Each row below holds a small network's activations on one input, seen along a few directions.
In each table, some parts of the input vary, and every possible input appears once, in random order.
Descriptions start from the smaller parts, as in this example, which fits no table here: one of 5 places around a ring, together with either a single point or one of 9 places around a ring or (one of 2 separate values, together with one of 6 places along a line).
Shared parts are said once, and a part with two or three values counts as separate values.

Other details of the inputs shift rows strongly along two fixed directions, in all tables alike. That doesn't count.

Table:
R1: -10 -9 8 18 31 -3 -10 -16 42 20 0 -5 4 -3 -4
R2: -24 -14 -14 -19 -25 -9 14 10 -6 30 0 20 -1 36 -26
R3: 2 -8 -7 16 26 -8 -19 -21 27 -6 8 -2 3 9 -1
R4: 3 -7 0 2 -7 -4 1 1 -2 -5 7 3 4 2 -3
R5: 4 13 20 8 -6 0 5 24 6 -6 -7 5 10 -45 27
R6: -4 -7 4 10 24 1 -7 -26 22 7 2 -9 0 7 -13
R7: 4 12 2 2 -2 2 0 12 -8 -10 -3 -2 -1 -13 15
R8: 1 -12 -4 7 5 -5 -8 -20 19 3 5 -2 3 18 -14
R9: 5 11 3 -7 -21 5 15 19 -22 -1 0 0 1 -15 12
R10: -2 0 0 -6 -22 -3 12 15 -25 -5 5 9 3 1 2
R11: 1 -2 5 3 9 8 3 -6 7 3 2 -9 0 -9 -4
R12: 5 12 15 -3 -8 8 8 12 -16 -3 -1 -5 0 -24 11
R13: 6 10 -1 2 -2 1 -2 10 -6 -8 -1 -2 -1 -14 14
R14: 12 11 18 2 1 8 3 10 -8 -4 -4 -8 2 -31 13
R15: 1 -1 -6 -9 -3 -2 -1 0 -5 -1 -6 0 -4 5 1
R16: -5 10 -7 -14 -14 4 9 16 -23 0 -2 5 -4 3 0
R17: 3 -5 2 16 28 1 -13 -29 31 7 7 -9 3 3 -7
R18: -10 -8 -21 -27 -37 -7 15 17 -32 5 -6 17 -10 36 -17
R19: -2 3 2 -1 9 8 -2 0 -2 0 -4 -2 -7 -3 1
R20: 9 8 11 3 1 1 -2 14 -11 -17 -1 0 0 -23 23
R21: 6 4 5 1 14 4 -8 -3 7 -2 -5 -5 -2 -8 5
R22: 4 8 5 -4 6 9 2 11 -9 -3 -7 -4 -4 -18 8
R23: -5 -6 -4 5 13 3 2 -16 12 10 5 -5 -1 9 -13
R24: -8 -7 -3 6 14 2 -1 -20 13 11 3 -4 -1 15 -16
R25: 0 -3 -6 0 16 1 -10 -13 17 2 1 -3 -1 12 -9
R26: -1 -2 1 -2 -15 -2 3 0 -10 -1 0 3 -1 4 -4
R27: 5 -6 1 19 18 -3 -12 -24 28 0 5 -4 4 5 -3
R28: -10 -7 -15 -12 -3 4 1 -1 -4 9 0 4 -6 24 -20
R29: -11 -1 -23 -22 -30 -3 12 14 -27 8 -1 12 -6 28 -13
R30: 3 -5 7 8 1 -5 -4 -5 1 -7 5 1 4 -3 2
R31: -1 -5 12 15 9 -10 -6 3 23 -2 1 9 14 -20 12
R32: 5 15 13 -2 -7 9 11 15 -16 -3 0 -4 2 -23 13
R33: 0 -7 4 9 20 2 -6 -20 18 7 0 -9 -1 2 -12
R34: 3 1 1 3 5 -2 -6 -3 4 -8 -3 -2 -3 2 7
R35: 11 3 7 5 7 -2 -6 7 -2 -15 -2 -2 1 -19 16
R36: -4 8 -8 -13 -17 1 8 16 -22 -2 -3 4 -3 3 5
R37: -5 -8 -15 -15 -23 -5 7 15 -20 -4 3 12 -3 22 -9
R38: -2 7 1 5 16 8 -3 -2 4 -2 -3 -6 -3 -9 5
R39: 3 0 1 -9 -25 -3 10 13 -23 -1 -3 4 -1 0 -2
R40: 1 -9 -2 2 4 -5 -5 -17 11 6 -1 -2 3 13 -11
R41: -16 -14 -8 -1 -5 -10 0 -7 21 19 -3 14 6 23 -14
R42: 9 10 14 13 3 3 0 3 2 -9 0 -6 4 -21 17
R43: -1 -4 -3 6 18 -2 -15 -21 19 -1 -2 -3 -3 11 -1
R44: -9 -3 -15 -6 4 3 1 -3 -2 9 0 2 -5 18 -15
R45: 9 8 16 8 3 6 -3 0 1 -7 -3 -7 3 -24 16
R46: 12 4 11 13 5 -1 1 4 2 -12 6 -3 6 -23 17
R47: 6 12 10 1 9 7 -4 5 -2 -7 -4 -6 -3 -20 15
R48: -8 -12 -15 1 3 -10 -7 -10 4 0 5 8 -1 31 -12
R49: 6 7 5 -10 -22 5 13 18 -21 -3 -1 -2 1 -16 9
R50: -11 -9 -23 -22 -23 -4 6 4 -15 9 -1 10 -6 37 -20
R51: -5 -8 -5 7 7 -4 -7 -23 16 7 3 -2 2 19 -11
R52: 4 -8 2 2 -6 -8 0 0 -5 -4 2 3 4 3 -4
R53: 2 -1 -7 -4 -3 -3 -3 2 0 -5 0 0 -3 5 0
R54: -2 6 -9 -9 -4 3 3 7 -9 3 0 2 -3 5 -3
R55: 11 12 16 1 0 11 5 12 -5 -6 0 -10 3 -30 16
Description of these inputs: one of 5 places along a line, together with either a single point or (one of 2 separate values, together with one of 5 places around a ring).
The inputs of R38 and R48 match in every part but the place on the line of 5. If R1 is changed in the same way as R38 into R48, which row does it become?
> R31
The inputs of R21 and R18 match in every part but the place on the line of 5. If R25 is changed in the same way as R21 into R18, which row does it become?
> R53
Which other rows does R45 become when the choice among 2 separate values takes its other values? List them by row number.
> R43
Which other rows does R52 become when the place on the ring of 5 takes its other values? List them by row number.
> R4, R10, R30, R46
Which other rows does R40 become when the place on the ring of 5 takes its other values? List them by row number.
> R9, R45, R49, R51

Table:
R56: -25 -19 -2 -11 -25 -20 12 -7 27 44 -8 25 12 26 -34
R57: -1 6 -7 -4 3 2 -8 -16 11 4 -12 -10 -5 12 -4
R58: 1 2 0 -3 -29 -2 11 3 -26 -8 8 4 3 11 -2
R59: 7 35 4 -4 -11 18 16 36 -34 -10 -4 -8 -4 -40 30
R60: 16 25 16 -10 -14 23 18 24 -39 -11 0 -17 -2 -46 23
R61: -5 5 -15 -1 15 5 -5 -7 6 4 6 -8 -2 10 -5
R62: -18 -7 -17 -11 12 -1 -1 -2 -1 8 -2 8 -9 29 -21
R63: 13 4 24 20 45 15 -14 -15 16 -11 -5 -21 -2 -40 13
R64: 18 12 22 16 36 14 -14 -13 12 -8 4 -23 -2 -39 12
R65: 6 -18 -3 20 21 -7 -17 -40 29 -6 13 -7 9 18 -12
R66: -31 -20 1 -17 -48 -9 40 19 -16 43 5 20 9 23 -36
R67: 8 19 11 -1 -6 19 10 3 -23 -4 0 -14 -5 -21 12
R68: 16 8 30 11 7 2 -3 15 -16 -22 1 -5 8 -39 22
R69: 11 -7 -4 2 -1 -10 -11 -15 16 -5 1 1 4 14 1
R70: -11 -25 -23 11 14 -13 -13 -20 21 2 10 10 -4 36 -17
R71: -6 -17 -28 8 9 -14 -9 -20 19 2 12 6 5 38 -18
R72: 22 22 11 -1 7 13 0 13 -4 -9 -14 -19 -2 -40 28
R73: -15 8 20 7 -9 4 20 30 12 26 6 14 16 -34 15
R74: 2 -14 1 0 6 -16 -16 -9 10 -4 -7 9 1 10 -1
R75: -12 0 -12 -42 -40 1 23 34 -50 9 -17 17 -18 23 -9
R76: -18 4 -24 -36 -39 9 29 39 -50 6 -3 17 -16 22 -12
R77: 19 11 19 3 -5 -1 -6 20 -3 -23 -7 -4 1 -40 31
R78: 5 -19 1 19 22 -8 -19 -32 30 -9 10 -3 3 16 -17
R79: -11 -2 -13 -33 -29 2 10 14 -27 9 -9 6 -15 27 -14
R80: 18 6 7 19 11 -8 -18 -13 22 -12 -3 -9 6 -15 20
R81: -9 -17 -7 17 30 -11 -21 -19 28 -9 5 8 4 15 -3
R82: 1 -2 -12 21 20 -10 -13 -23 28 -5 9 3 5 20 -2
What is each input in this table made of?
> one of 3 separate values, together with either a single point or (one of 2 separate values, together with one of 4 places along a line)
The inputs of R67 and R59 match in every part but the choice among 3 separate values. If R66 is changed in the same way as R67 into R59, which row does it become?
> R73
Which other rows does R70 become when the choice among 2 separate values takes its other values? List them by row number.
> R76
Which other rows does R71 become when the choice among 3 separate values takes its other values? List them by row number.
> R65, R69
Which other rows agree with R74 in the choice among 3 separate values? List them by row number.
> R56, R57, R69, R72, R75, R77, R79, R80

Table:
R83: 7 8 -3 -12 -22 1 8 23 -33 -15 -4 3 -4 -7 12
R84: 9 17 14 0 -8 6 7 25 -12 -10 -5 -2 4 -40 27
R85: 15 18 7 -2 3 13 2 9 -20 -17 -3 -14 -6 -26 18
R86: -9 -23 -1 14 10 -13 -8 -29 36 16 7 7 9 27 -22
R87: -3 -8 -6 10 28 -4 -17 -25 30 5 1 -3 0 15 -8
R88: -2 3 4 8 16 4 -5 -5 17 4 -2 -5 2 -11 4
R89: 6 1 -10 -8 -13 0 3 4 -25 -13 3 1 -6 12 0
R90: -9 -17 1 11 10 -10 -5 -23 30 16 5 5 8 20 -20
R91: 6 2 -2 0 5 1 -6 0 -4 -12 1 -4 -3 -1 4
R92: 3 4 -1 -1 2 -1 -4 3 1 -5 -1 0 -1 -6 8
R93: 3 2 14 13 15 2 -3 -3 20 4 0 -5 6 -22 9
R94: 22 18 15 13 23 14 -12 -3 1 -23 0 -21 -2 -36 25
R95: -21 -10 -22 -24 -31 -5 16 11 -23 19 0 18 -5 41 -27
R96: -15 -21 -21 0 0 -15 -7 -22 18 13 4 13 1 47 -28
R97: -1 -14 -7 18 31 -11 -24 -32 39 -2 4 -2 2 21 -7
R98: 15 14 13 11 21 9 -10 2 3 -18 -3 -15 -1 -33 23
R99: -15 -12 -13 -17 -37 -9 18 15 -20 14 3 21 0 30 -20
R100: 7 2 1 8 26 4 -15 -20 16 -6 -3 -13 -4 -1 -1
R101: -7 3 -7 -11 -6 2 6 8 -11 6 -3 4 -5 10 -5
R102: -17 -4 -11 -26 -40 0 26 24 -32 19 -2 14 -5 20 -18
R103: -1 9 18 -2 -14 8 18 22 -13 8 -3 -1 5 -32 12
R104: -1 12 9 -16 -39 3 25 43 -39 0 -3 9 2 -26 14
R105: 1 -8 -18 -8 -3 -3 -6 -17 -8 -5 4 0 -7 36 -17
R106: 6 4 26 22 23 4 -6 -9 29 2 1 -10 11 -38 15
The inputs of R84 and R91 match in every part but one. If R88 is changed in the same way as R84 into R91, which row does it become?
> R100
What is each input in this table made of?
> one of 4 places along a line, together with one of 6 places along a line
Which other rows does R102 become when the place on the line of 4 takes its other values? List them by row number.
> R93, R99, R104
